A small network was trained on made-up records. Each row is its average activation on records with the value named, seen along a few directions.
Values that are neighbours, or in one group, have similar rows; names and order tell nothing.
(in the rows, 500 means zero)
Strong random noise was added to every row along 4 fixed directions; ignore it. To show where, here is one row again and again, with new noise each time:
[378 406 356 611 474 428 519 380 428 562 310  73 213 513 308]
[295 302 509 550 220 613 471 404 562 441 573 541 341 536 461]
[465 401 458 472 489 468 485 459 526 481 535 562 584 513 444]
[490 535 524 551 524 401 457 477 536 514 419 345 393 420 303]
[539 398 360 413 638 352 524 430 432 489 495 585 735 575 457]
[387 235 233 489 522 589 556 447 485 588 483 280 558 578 532]


Field SUPE:
sodi: [508 473 614 519 356 636 510 630 553 518 662 676 449 588 611]
rakaz: [676 618 508 492 669 544 585 617 663 597 563 232 428 336 522]
regi: [669 594 407 376 596 100 601 356 233 437 322 679 578 594 520]
rozuk: [557 734 493 570 588 482 485 592 438 493 403 585 580 475 584]
negu: [187 173 267 487 474 484 587 262 152 444 624 644 733 790 780]
tera: [408 358 320 447 589 704 461 577 580 592 542 293 664 410 546]
doz: [545 492 587 528 277 436 524 350 374 393 379 510 203 752 427]
gil: [733 659 705 432 692 615 468 666 633 434 564 568 591 378 566]
vemo: [478 660 493 549 487 594 516 544 467 632 386 445 413 462 604]
The values of SUPE form 3 separate groups.
List the group mates of rozuk, in the order listed.
Answer: regi, vemo
List the group mates of tera, in the order listed.
Answer: negu

Field TUDEG:
zas: [777 514 288 335 874 245 679 412 207 447 344 321 600 693 513]
dup: [292 130 121 517 683 673 645 421 329 661 603 184 724 658 899]
befe: [587 317 373 435 511 659 636 550 579 580 677 444 583 612 701]
rusu: [370 237 445 419 436 625 406 384 541 503 594 701 708 588 464]
kad: [581 636 409 424 764 474 406 710 648 620 430 452 880 291 398]
mipe: [483 471 411 500 651 693 509 660 597 612 649 609 939 339 831]
fav: [576 636 590 478 394 642 519 624 621 467 513 640 393 412 531]
sose: [223 337 643 595  98 547 360 340 457 322 566 658 236 670 311]
loden: [446 528 638 532  88 373 544 367 455 367 453 791 126 624 484]
The values of TUDEG form 3 separate groups.
List the group mates of dup, in the order listed.
Answer: mipe
List the group mates of fav, in the order listed.
Answer: zas, befe, loden
